These are the activations of a small network on made-up records, seen along a few directions, one row for each record.
Here are examples, each followed by its value of one field, W.
Other fields move the rows too, some of them a lot.
Strong random noise was added to every row along 18 fixed directions; ignore it. To show where, here is one row again and again, with new noise each time:
[-298  291 -189 -140  283 -360   13   42  329  114  117   52   12 -178
 -250  236  260   62 -423 -542  809  153  219 -113  555 -313 -485  242
 -187  259 -164  -36  203  -97  102]
[ 276  153 -199 -430  138 -612 -452  473 -144 -355 -133 -142 -564   90
  106  136 -421 -229  -68  132  239  293  130  133   89   26    8 -212
  594  108  -16  547  323 -106  731]
[ 175   73 -401 -233 -244  723 -293  382  255  752 -289  129   12   75
 -164    7 -188  -74 -511  112  299 -456 -483  114  172  445  402 -139
 -237    5  373  -47   82 -619 -386]
[  15 -109    3  522 -559  233   93  347 -420  384 -255  698  313  533
  501 -230  136  351   83  261  162    1   -5  -51  -68 -311 -353  -79
 -373 -285 -165 -178  -47   65 -205]
[-101  -72  488  143 -223 -249  144  -64 -124 -197 -246 -164 -349   57
  129  242  315 -189 -162   72  100 -226  404  327 -356  266 -383 -225
 -411  -37  122  246 -316  390  427]
[ 135  296   61 -228  605 -237  124  -46   92  471   36 -673  -80  319
 -430  162 -564 -194 -562  -91  246 -248  -28  -68 -229   39 -102 -259
  340  118  350  -60   14 -382  754]
[   9   88  175 -320  -81 -446 -158  147  223   -9  -57  195 -138  182
 -157   26  157 -215  -16  241  113  -69  -26  257 -176 -543  111 -454
  198  192   73 -120  238   67  137]
[-164  399   76   14 -124  -71  469  282   67  257  236  194 -125   11
 -138  113 -734  375   16 -148  -38 -234  306  101  199 -512  -99   37
  303  -42 -315  -88  204   -3  391]
[  45 -390 -206  -79  375  175  172   -8 -318 -113   88 -517   12   53
    7  315  298   85 -130  288 -185 -193  545   45  -14 -118 -150  277
   -3 -740  240  469  -36  359  369]
[ -37   32   43 -155 -148   21  244  -77 -244 -603 -344 -124  309  195
  288 -215 -109 -115 -147  324  355   45    7  162  -26  -16 -275 -354
 -467   46 -192 -784 -160  133  613]
[  94  236 -188 -115  498  -30 -149   54 -127  108  343 -259  398  -98
 -278 -378  204  288 -147   38  -64   11   45 -645  166   59  210   21
  124   30  296   77 -213   61  -41]
[ -38  -24 -454 -319  521  -71 -129 -160  213  293   -8 -111  477   87
 -272 -272  136  285 -297  569   80  231 -366 -428  -29 -532 -168  -73
  489  138  218 -359   13 -142 -502]
[-100   97  108 -295 -148  -84  512  135   75  305  305 -182  -45  179
 -349   35 -188   13  166 -325   62 -421   75 -270 -412  161 -269  104
  117 -466 -228  -26   -5  160  719]
[ 640   11  -66    8  294 -428  105 -313  -54  117  433  -60  126 -156
 -108 -639    1  376   14 -264 -277 -317  109 -483 -145 -349  337  -26
  490   -2  480   79  -65   46   26]
[-202  299   63 -280 -153 -214 -102  229  183 -365   15  248 -241 -386
  -60  -10   50 -158  303  165 -167   53  -34  204  222  -23  202 -128
   -8  353 -137  -99    0  199 -233]
[ 284   93  -51 -183 -676 -202  119  266  -35  185 -287  416 -319   34
  200 -365 -207  411 -282  146  394 -380  -88   56 -156  119 -210 -396
   30  140  124   72 -188   46  206]
[  11  311   76  238  609 -154   56 -366 -384 -127   -7  105  220   28
  327    3  135 -120  -92  155 -216   -6  288 -219  -20 -181 -684  316
 -148   34  -42 -127 -231  347   67]
[-185 -192   -1  -75  359  268  682 -160  292  478  501 -117   83 -153
 -427  415  222 -296  339 -528 -229 -617  -64  568  311 -549  455  243
 -371 -362  311 -390  236  -42 -212]
[ 136   61 -160 -390 -145  339  227 -112  406  356  369  293  -20 -251
 -366  173  268  -56 -145 -483  -57 -819  220  -75   79 -329  -24  533
  -21 -430 -163   -3  426  140  -96]
[-320   68  193  414  -75 -564  238  150   53   61 -189   48 -445  -89
  175  214   18 -257  564   -7 -108  259  137  179 -186  193 -363   86
 -150   53  -23  135 -297   49 -160]

[-311 -208   22   -9 -185  389   14   77 -114 -168  179  526  428  -15
  352  -42  253  224  337 -161  186  -43   86  348  258  -59  453 -133
 -697 -414   29   57 -107  225  296] => w13
[ -49  412  -93  462  585 -251 -159  -71  -81  423 -293  289  -26  208
  224  357   87 -458 -153  140   92  160   93   83  270 -422 -508  284
 -220  355   84 -149   34 -281 -427] => w13
[ 168    8  103  511 -517  -17  399  -64  100   68 -283   23 -105  -17
   60 -178 -250  -40   64 -160   67  -57 -101  125   66  -48   59  -61
 -270  353  -68 -629  -58 -371 -383] => w3
[-221  362    4 -186  292  218 -133 -458  202  119 -162  340 -122  -76
  167  425 -544 -329 -323 -193   95   19 -305   84 -103  242 -794  453
  163  341 -492  -68  150 -137   68] => w14
[ -42  349  470  202 -700  223   52  354  -51  178 -196   89 -233  301
 -269   85 -370  -57 -155  175 -222  -21 -229  -68 -168   90 -212 -169
  225  517 -606 -332  189  -70 -317] => w3
[  94  -67  234  517   52 -234  237  -90 -267  -57  225 -353  147   90
 -223 -124  287  347 -250 -328   41  268  204 -389  220 -429 -366  149
  141  285 -189 -203  121  123 -322] => w19
[ 319  -69 -156  406 -864    0  299  500  -27   77 -334 -477 -312   -9
 -287 -164  293   67 -139  -32  121 -121  383 -619  -31  395 -340  351
 -144 -153 -297 -129  -13 -143 -438] => w20
[-276  -69 -343 -394   46  310  261  153  276  555  237  126  304 -149
 -286 -262 -103  545  111  190   19 -223 -480  -72   43  -10  315 -198
   90 -197  326 -136 -234  -54 -307] => w20
[-192  196  303  363  298  601   18    2 -201  632  339  191  264  160
  -63  219  -21 -135   50 -361 -383 -276 -219   26   48  185   33  235
 -293  -96   21   13   -3  -15 -308] => w8
[-259  357  259   87 -143   57  344  302 -184  -41  222  234  102  175
   55   60 -281 -215  560 -199 -190 -127  120   79   28  -26   60   22
 -298 -241 -413 -329   41  158  477] => w19
[  -6  192  132  491  174 -568  468  -36 -282  469  250  184  -95  205
   87   -5   79  141  221 -703  278   38   89 -336   26  -64 -689  334
 -114   16 -103  110 -174   68  190] => w3
[ 492 -535 -422  -87  -78 -131   27  114 -270   27 -205 -154   21  278
  103 -210  535 -189   -9   47  336   10 -383   26   81 -162  -29  -66
 -122 -168  301 -287  181 -149 -255] => w19
[ 167  -19 -340 -239  -28 -263   55 -126  248  -52  -61  -85  -85 -166
 -161 -207 -126   77   51  191  -25  117 -185 -325 -100 -135 -118  147
  519  170  -84 -162   50 -144 -279] => w2
[-492  134 -229 -274  116 -621  -75  370  328  131  -83  222   27   55
 -148   90  561  -86  326  333  461  263  145  -57   52 -340  -57 -183
 -199  -98  124   76 -153   86   44] => w2
[ 342   -9  -88  154 -187 -251  286  182  -83   31 -384 -605 -261  245
  -94 -116 -517   35 -238  433  -42  -27  204 -151 -303  -45 -210 -169
  395  -23   50 -233  -25 -271  226] => w20
[-158 -206 -131  -49 -567   60  467   15  174 -208    0  -38 -100 -267
   35 -156 -532  586  122 -188  240  103  -17   42   67  182   27    9
  111  -34 -268  -46 -121  -77  236] => w14
[ 196   20  431  -73 -413  245 -237   97 -150  363  261  518   75  112
 -108 -276  649  312 -233  -14 -239 -625  -21 -157 -312   -5   96 -265
  -74  -94  180  371  -63  539 -278] => w8
[ -58  -23   87  -43    3  168  139 -161   33 -243  238 -132  242 -106
 -136    1  204  -26  149  -95 -218 -176  364 -208  -75  -58  144  235
 -149 -320 -166  -43   -1  238  216] => w13
[-223  -80 -227  151 -592  583   31  498   56 -118 -264    0  211  169
    9  145 -193  291  -40  512  -40   94  547  -90  141 -245   89  169
  -84 -561 -514  -77  251  -69   -3] => w2
[ 141   72 -263  -55   73  212  178   68 -187 -215  103   51  -32 -188
  231    4 -428  -19  178 -280  -49  -79   23  169  429   95  164  254
  -95 -154 -119  -99  128 -104  232] => w9
[ 189 -270 -312  -71  -46  254  123 -387  595  217    9  -87   24 -382
 -272   17  167  116 -259 -151  -10 -377  135   45   98 -293  338  284
   27 -145  274  -84  169 -276 -539] => w14
[-302 -225  -63 -235  394  157 -684  150   17 -366 -117 -453  -54 -165
 -131  242  275 -323   59  466 -171  649 -409  236  175  493  484 -259
   90  319  271  325  -67  -76 -445] => w9
[  76 -178 -111  138 -314 -324  136   56  317  480 -121   -7  101   19
 -208 -419  629  442 -158  181  255 -205  202 -436 -343 -124  -99 -188
  -77 -233  424   60 -332   16 -414] => w8
[-107  593   68  139   -8 -547   86  325  187  282    4  213 -131    4
 -195  -20  184 -363  146 -368  401  -68   82 -120  277 -107  -60  -43
 -402  389  -18 -339  -25 -209  -25] => w9

Here are new rows. What is W for each?
[-126  -71  169   64  200 -203 -163 -435  490 -107    4  -30  246   52
 -129   89  -19 -169 -139 -231  225  292   36  126  -79 -489  133 -118
   89  233  -76 -312  289 -303   38] => w13
[  -1 -154  311  602 -339   28 -227  414 -210  410 -113   94 -253  320
   79  164   25   33   61 -151   79  251 -133  255   67  258  324 -290
 -155  220  214  477  -48 -292 -260] => w3
[-207   80  215  262  147  214  -35 -252    3  429   73  275  444  344
   67  -30   27  227  -66  223 -276  -53  168 -405 -541 -203 -429  152
  143 -357 -164   73  -96  181  -22] => w9
[-201   21  225 -187  -49   36 -343   92  -68 -555  207  -99   19 -235
 -144  -14  132  325 -192   98  -97  335  137  -86  192    9   90 -132
  270  290 -250  315   87  388   -4] => w20
[ 473 -253  235  256 -347  -96  218 -290 -236  -16 -179 -329  -93  135
   53 -367   86  331 -475   34    4 -237  123 -290 -490  190 -439 -148
  153    9  136    5 -237  166   58] => w8
[   8 -184  -93 -184 -248 -182   24  104 -202  -21  -28  373  131  346
   94  -61  486  141  -55  149  295   96 -105 -191 -107 -526 -705   76
  138 -154 -408 -154  278  366  -51] => w19
[-383  192  -29  -82  514  -59  -92 -373  243   38   44  168  253 -125
   56  118   -8   67   19  340 -232  116  211 -170 -234 -264 -383  227
  204 -139  -88   62 -136  210  -64] => w9
[  33  370  378 -141   87  435  -21 -240   84   26  381  -12 -164 -370
 -390  309  135 -212 -283 -377 -463 -645  217  -15  112  228  123  357
  -81  202 -115  237   70  306 -116] => w2
